Each row below holds a small network's activations on one input, seen along a few directions.
Each table varies a few parts of the input and shows all the possible inputs, shuffled.
A made-up example of a description, with smaller parts first: one of 8 places around a ring, together with either a single point or (one of 2 separate values, together with one of 4 places along a line) or one of 9 places along a line.
Shared parts are said once, and a part with two or three values counts as separate values.

Other details of the inputs shift rows strongly along two fixed directions, in all tables alike. That doesn't count.

A family of inputs:
x1: [  8  30   1   6  -7  16  13 -14  15  37  25]
x2: [  9   5  -1   4  -3   2  20 -25   1  10  46]
x3: [ -7 -22  16   7 -19  12  -4   1 -17 -38   6]
x4: [-14 -33  -1 -23   1 -12  10  11  -2 -27  -8]
x5: [ 23  12  14 -17 -27  40 -26  23  -8   1 -56]
x6: [ 14  29  -2   4  -1  16  13 -29  15  31  18]
x7: [  6 -13   7 -16  -5 -20 -11  22 -11 -46   3]
x8: [ 13  10  19 -15 -21  42 -38  12  -9   1 -59]
x9: [  9   2  17 -14  -9 -10 -25  37 -26 -26 -31]
x10: [-16  -7 -17   2  22 -12  32 -17  27  17  31]
x11: [-14 -10  -2   1 -12  -7  22 -26   8 -26  63]
x12: [-14 -32   7 -14   3   8 -20  20 -17 -15 -50]
x13: [-10  41 -29  14  15  17  16  -7  18  74 -20]
x14: [-15  -7 -15   9  25 -17  32 -23   5  23  30]
x15: [ 13 -20  -3  -6  -6 -14 -13  30 -20 -40   7]
x16: [-34 -35 -22   7  20 -15  19 -25  12 -16  41]
x17: [ 23 -13  37 -18 -20  18 -22  20 -32 -19 -42]
x18: [  9  -4  18 -16   8  14 -10  18 -14  15 -80]
x19: [ -6  -7  12   1  -1 -21  -8  14 -16 -40   3]
x20: [-15 -10 -18  17  16 -23   0 -18   7 -28  57]
x21: [ 16  41 -16  -3   5  14 -29  11   9  32 -27]
x22: [-23  -9 -25  11  17  -4  27 -19  19   7  18]
x23: [  5  33   8  15   0  19  10 -29   6  33   5]
x24: [  9 -13  21  -9 -24  27 -19  14 -14 -32 -35]
x25: [ 11  -6   9 -25   2  11  -5  32  -3  20 -56]
x26: [  6 -13  16   0   4 -21 -10  24 -15 -31  10]
x27: [ -7  -2 -15   5   5 -33  16  -4  -1 -22  63]
x28: [  1  26 -15   6  -9  23  -2 -19   8  37  27]
x29: [ 27  18   2  -8   9  -5 -11   9  -1   2 -17]
x30: [-14  14 -10   6  22   2  24 -17  30  37  -3]
x31: [-28  -9 -21  18  17  -6  27 -17  10  10  19]
x32: [-14 -12 -15  16  11 -26  -5  -5  -9 -22  57]
x33: [  1 -13  20   5   7 -19  -9  17 -10 -37   4]
x34: [ 26 -29  16 -13 -32  -4 -31  18  -4 -17 -57]
x35: [-14  -3  -6   9   9 -30  12 -11   6 -35  48]
x36: [-20 -33   4 -16   4 -11  11   5  -2 -31 -14]
x37: [  6  -3  18 -20   3  13 -13  35  -9  20 -71]
x38: [ 12  56 -19  12 -12  36   6 -14  17  65   1]
x39: [ 15  65 -30  15   9  13  -2  -4  26  56  -6]
x40: [  3  17   7  -1 -17  31 -24   3 -11  21 -19]
x41: [ -8  10   6  15   0   5  21 -32  22   4  45]
x42: [ 11  55  -4   8  -3  28  11 -23  33  61   7]
x43: [-32  -3 -12   9  15 -14  30 -19  11  11  19]
x44: [-18  22 -15   1  11  -1  20  -7  10  45  -7]
x45: [-21  -2 -25  -2  11 -16  34 -14  13  20  34]
x46: [ -5 -10 -16 -16   5   9  -7  13  -3  21 -25]
x47: [ -1  15  -9  32 -10 -10   3 -32  22  39   1]
x48: [  8  52  11  -3 -20  32 -10   2  -1  47 -35]
x49: [ 29  -5  22 -21  -7  -3 -28  47 -19 -22 -39]
x50: [ 15 -30  14 -33   4   5  -9  25 -14 -15 -62]
x51: [ -5  65   0  16  -9  29   8 -26  17  60  -8]
x52: [ -4  -6 -13  28  -8 -22  12 -40  29  12  30]
x53: [-12 -22  -8   3  -8   2   3 -24   4 -26  59]
x54: [ 13  -3  15  -3  -7   4 -32  38 -24 -31 -50]
x55: [-21 -67  23 -11   8 -22   8  17 -17 -59  -2]
x56: [ 24  44   0  -3   7   7 -14  16  17  32 -28]
x57: [ -3  62 -24  26  17   9 -12 -16  18  58   0]
x58: [ -2  16  -4  17  18 -18  10 -12  19  -2  36]
x59: [-19  13 -24   6  16   7   5  -9   9  48  -4]
x60: [-19 -36 -25   2  10 -17  29  -4   2 -14  42]
x61: [ 18  17  19 -23 -30  27 -16  21 -14   7 -39]
x62: [  6  15  -8  15  21 -20  12 -21  10  -2  33]
x63: [ 13  45   2   6 -19  41 -13   5  -1  47 -35]
x64: [ -7 -33  -5  24 -14 -35   8 -23   4 -12  44]
x65: [ 18  -9   2 -18  -7  -1 -38  36 -23 -22 -25]
x66: [  7 -12  40  -8 -18  19 -17  16 -16 -25 -33]
x67: [-11 -41  26 -13 -22  -5   1  -1 -17 -71  19]
x68: [  3 -13   0   5  -2 -15 -13  24 -21 -34   9]
x69: [-13 -14  11  14  -4  -9  20 -19   0 -17  66]
x70: [-17 -71  -2 -24   3 -14  -6  15 -14 -59   3]
x71: [ 29  -5   7  -6 -31   1 -26  15  -2  18 -53]
x72: [ -5  16 -20  22  12 -12   8 -12  14  -6  34]
x73: [ -8 -68  16 -19  12 -22  11   5 -17 -62  -6]
x74: [  4 -39  21   1   8 -31  -6  10 -28 -66  15]
x75: [ 13 -14  13  -1   7 -23  -9  14 -24 -30   8]
x76: [  6  -5  -6 -21  -1  19  -9  26   1  11 -62]
x77: [ 23  38 -13   6  14  -7   4  -4   5  36  11]
x78: [-24 -20   1  17  -6   2   3 -28  -5 -26  54]
x79: [ 20  35  15  -1  -6  31  -4 -15   7  32 -33]
x80: [-11 -33 -16  -2  21 -26  36 -17   1  -6  47]
Description of these inputs: one of 5 places around a ring, together with either a single point or (one of 3 separate values, together with one of 5 places along a line).
The inputs of x2 and x23 match in every part but the place on the ring of 5. If x38 is changed in the same way as x2 into x23, which row does it become?
Answer: x3
The inputs of x53 and x40 match in every part but the place on the ring of 5. If x34 is changed in the same way as x53 into x40, which row does it become?
Answer: x64
The inputs of x43 and x4 match in every part but the place on the ring of 5. If x54 is changed in the same way as x43 into x4, which row does it become?
Answer: x39
Change only the choice among 3 separate values in x9. List by row number the other rows that result.
Answer: x44, x48
Change only the choice among 3 separate values in x49. List by row number the other rows that result.
Answer: x1, x25
Change only the place on the ring of 5 in x58. List by row number the other rows that result.
Answer: x26, x33, x49, x56

A family of inputs:
x81: [-13  47 -25  10  20  21  31 -31  35  86  -9]
x82: [  2  73 -37  29  17   4   6 -24  35  85   5]
x83: [ 20  -3  26 -10 -14   8 -21  17  -8  -1 -65]
x84: [-11   3  -9  14 -10   4  11 -25   4 -11  68]
x85: [ -2  21 -13  21   5 -15  10 -19   6  -6  73]
x86: [  0  14   5  21  -3 -10  23 -34  11  -4  67]
x87: [ -1  30 -20  -4  23   2   3  11  11  46 -32]
x88: [ 11  -8  21 -12 -19  21 -23  15  -9   0 -64]
x89: [ -9  15 -18  19  -2  -4   8 -21   4  -3  74]
x90: [-24 -58  -4 -17   5 -10  11   9 -13 -42  11]
x91: [ -9 -49   7 -13  18 -32  15  12 -10 -45   8]
x92: [-16 -44  -3   1 -10  -9  -2  -3  -8 -40  24]
x93: [  1 -10  -2 -27   4  14 -19  38 -14   6 -65]
x94: [ 10 -10  21 -25   3   8  -4  25  -8   5 -72]
x95: [-13 -40  -9   2  -4 -18  -7   5 -12 -41  26]
x96: [ 16  38  14   1 -19  33 -10  -7   2  27 -17]
x97: [ 35  21  31 -13 -16  13 -31  28 -17 -11 -46]
x98: [  1 -41  12   1   1 -32  -2   5 -10 -51  15]
Describe the family of inputs behind these rows.
Answer: one of 3 separate values, together with one of 6 places around a ring
The inputs of x88 and x81 match in every part but the choice among 3 separate values. If x82 is changed in the same way as x88 into x81, which row does it become?
Answer: x87
